Here are a small network's activations along a few directions, averaged over the inputs that share one value of a field.
Related values have similar rows: they may be neighbours, one step apart, or belong to one group.
In the rows, 500 means zero.
Random noise pushes rows far along 3 fixed directions. That doesn't count. These rows show it; they differ only by the noise:
[144 399 582 430 581 473 415 331 240 470 420 559 572 453 524]
[469 481 478 499 502 490 431 511 616 598 456 432 476 471 405]
[696 542 465 532 481 509 522 602 738 647 523 396 485 580 371]
[401 480 506 493 517 475 448 474 531 582 440 455 501 491 432]
[471 362 513 416 559 586 388 459 463 457 583 533 547 422 459]


Values of B:
b14: [326 495 548 550 509 479 523 473 482 484 347 512 505 448 559]
b19: [580 581 527 539 547 467 622 444 334 519 595 570 507 693 531]
b1: [644 667 509 540 518 429 637 514 488 568 547 481 460 641 467]
b17: [564 463 478 468 542 570 522 502 396 431 543 572 589 645 581]
b13: [482 390 480 462 545 633 438 531 468 413 510 546 541 444 573]
b16: [416 417 554 411 468 504 469 453 374 332 576 542 509 370 578]
b2: [456 504 458 505 500 548 511 550 500 517 434 487 521 545 553]
b8: [444 543 450 494 547 469 465 462 402 534 514 551 498 565 520]
b4: [463 403 440 490 509 518 362 506 617 543 491 432 478 370 396]
b15: [642 438 473 495 542 625 550 543 555 424 571 537 575 500 566]
b11: [489 474 529 470 453 495 482 481 519 395 534 495 474 346 513]
b10: [626 555 463 563 444 453 465 507 602 541 528 470 376 431 424]
b6: [629 465 440 425 562 564 471 506 455 482 627 578 468 501 480]
b18: [433 541 538 508 407 428 558 528 501 474 459 471 530 566 578]
b9: [454 480 446 433 540 543 457 475 448 493 502 578 557 542 547]
b3: [353 607 529 584 368 336 575 530 528 549 362 429 461 558 517]
b7: [425 669 678 547 508 373 741 387 202 495 474 542 576 699 572]
b12: [590 520 463 561 412 460 478 534 631 470 505 437 411 339 424]
b5: [603 491 535 548 492 551 492 582 655 507 435 476 457 406 510]
B is arranged as a line.
- Name the neighbours of b14, in listed order. => b15, b5
- Name the neighbours of b16, in listed order. => b11, b3
- Name the neighbours of b6, in listed order. => b19, b8
- Name the neighbours of b2, in listed order. => b17, b13
